A small network was shown many inputs. Here are its activations along a few directions, one row for each input.
Each table varies a few parts of the input and shows all the possible inputs, shuffled.
Descriptions start from the smaller parts, as in this example, which fits no table here: one of 2 separate values, together with either a single point or one of 11 places around a ring or (one of 5 places around a ring, together with one of 6 places along a line).
Shared parts are said once, and a part with two or three values counts as separate values.
In the rows, 128 means zero.

Other details of the inputs shift rows strongly along two fixed directions, in all tables alike. That doesn't count.
These rows show it; all are for the same input, with only those details redrawn:
[188 136 107  75 117 149 137  90  99 106  83  78 105]
[164 143 114  74 136 137 113  99 103 105  55  77 111]
[186 120 109 102 101 152 162 102 111 125 158 110 107]
[ 63 148 147 114 191  94  56 149 136 127  53 119 134]
[103 104 138 164 127 121 147 155 150 162 239 178 129]
[ 95 113 140 155 140 115 129 154 148 155 202 166 130]
[ 71 145 144 114 184  98  64 147 135 127  64 120 132]

Rows:
row 1: [179 118 109 117 101 156 174 100 101 120 142 122 107]
row 2: [ 46 213 113 138 178 144  98 132 181 102  85 137 170]
row 3: [186 104 114 131  83 158 169  96 114 114 139 119 113]
row 4: [ 90 104 141 175 123 110 125 146 141 144 162 172 135]
row 5: [182 111 129 120  85 146 159 117 128 124 145 114 126]
row 6: [162 120 120 120 114 142 162 116 109 123 141 121 122]
row 7: [ 87 135 139 139 156  98  84 149 118 125  70 124 144]
row 8: [ 79 147 153 114 178  97  77 157 135 131  60 125 144]
row 9: [224 126 108  81  84 163 178  89  97 114 145  90 108]
row 10: [184 137 110  82 119 148 142  90  91  98  82  77 110]
row 11: [ 92 181 110 188 109 174 189 120 181 137 236 176 156]
row 12: [ 57 142 146 132 185 100  70 147 128 125  72 136 130]
row 13: [ 98 103 154 173 112 105 134 167 158 159 204 177 147]
row 14: [126  89 138 176  97 130 158 149 160 155 227 171 132]
row 15: [ 71 134 148 131 162  88  61 150 144 126  45 123 142]
row 16: [165 114 121 124  96 133 147 109 112 115 115 110 127]
row 17: [ 95 103 148 173 127 114 127 153 151 140 169 159 145]
row 18: [173 142 120  88 115 130 117 113  98 110  52  82 125]
row 19: [228 116  93  99  66 161 179  89  91 118 134  92 105]
row 20: [ 66 140 146 125 182  97  74 156 140 135  68 133 138]
row 21: [ 94 104 134 184 121 115 136 155 131 154 195 182 133]
row 22: [121 103 132 158 117 129 159 146 145 159 242 172 124]
- What is each input in this table made of? => either one of 2 separate values or (one of 4 places along a line, together with one of 5 places along a line)
- What sort of input is row 2? => one of 2 separate values

Rows:
row 23: [111 110 137 142 134 112 117 139 127 145 149 143 119]
row 24: [134 127 120 120 134 131 127 119 108 117  92 120 121]
row 25: [185 104 118 111  98 143 154 110 114 121 151 108 113]
row 26: [132 146 126 107 138 128 110 113 119 101  61  93 135]
row 27: [103 130 128 153 133 123 127 136 126 132 149 146 135]
row 28: [177 134 116 121  90 149 165 109 115 125 148 115 127]
row 29: [108 102 133 156 131 111 127 148 130 151 186 159 123]
row 30: [123 155 125 106 138 127 100 122 134 118  60 103 131]
row 31: [ 92 140 129 144 141 118 109 149 151 139 133 145 142]
row 32: [ 98 133 146 136 147 110 108 151 136 137 104 141 140]
row 33: [ 90 132 147 148 143 114 112 142 146 129 129 139 144]
row 34: [145 126 130 106 121 119 117 128 118 130 106 112 123]
row 35: [103 130 120 149 134 128 122 133 140 134 149 149 129]
row 36: [114 124 135 143 132 119 130 150 133 139 142 149 140]
row 37: [136 128 126 119 131 132 128 116 111 120  91 119 118]
row 38: [ 96 149 129 112 161 119  81 126 142 108  49 106 137]
row 39: [176 128 104 120  93 159 163  94 118 120 148 119 108]
row 40: [ 88 133 139 156 140 115 117 141 133 136 140 149 136]
row 41: [107 108 148 156 130 123 139 145 147 141 168 159 135]
row 42: [128 136 129  99 142 108  91 134 116 121  66 103 129]
row 43: [139 146 122 119 123 129 127 124 119 119 101 110 138]
row 44: [184 105 124 110  96 145 154 107 117 125 148 108 110]
row 45: [161 114 123 122 112 143 154 116 120 116 131 120 125]
row 46: [118 127 126 137 139 136 156 142 139 147 220 158 127]
row 47: [177 124 112 114  93 158 162  96 132 116 143 111 117]
row 48: [105 140 137 121 156 128 129 138 138 140 163 142 125]
- What is each input in this table made of? => one of 2 separate values, together with either a single point or (one of 3 separate values, together with one of 4 places along a line)
- Which other rows does row 29 become when the place on the line of 4 takes its other values? List them by row number. => row 24, row 27, row 35
- Which other rows does row 36 become when the place on the line of 4 takes its other values? List them by row number. => row 31, row 42, row 43

Rows:
row 49: [ 59 116 157 146 184  81  80 178 130 156 136 164 135]
row 50: [124 129 140 115 130 116 106 138 150 137 128 120 133]
row 51: [101 148 121 120 154 130 112 127 140 128 130 130 123]
row 52: [184 143 112  96  95 147 130  97 108  95  47  73 133]
row 53: [157  79 123 148  98 132 170 133 126 157 243 159 106]
row 54: [125 137 143 112 138 114 117 148 136 138 130 121 138]
row 55: [188 121 114  80 118 144 131  86  88  94  48  76 102]
row 56: [102 145 127 134 149 139 125 122 141 120 126 136 133]
row 57: [183 142 121  79 112 148 129  95 120  93  47  70 126]
row 58: [133 117 128 131 122 118 112 119 100 118  80 116 123]
row 59: [ 39 152 142 170 172 108  92 157 158 141 122 168 149]
row 60: [ 38 155 147 143 192 100  89 169 148 146 138 161 145]
row 61: [134 118 129 123 126 120 115 120 105 120  73 116 117]
row 62: [212  98 108 147  40 167 220 110 135 140 237 147 125]
row 63: [140 122 108 177  88 156 192 121 135 139 235 165 133]
- What is each input in this table made of? => one of 3 separate values, together with one of 5 places along a line
- Changing only the place on the line of 5 turns row 54 into row 57. The same change can be made to row 60. Which row results? => row 56
- Which other rows does row 63 become when the choice among 3 separate values takes its other values? List them by row number. => row 52, row 58
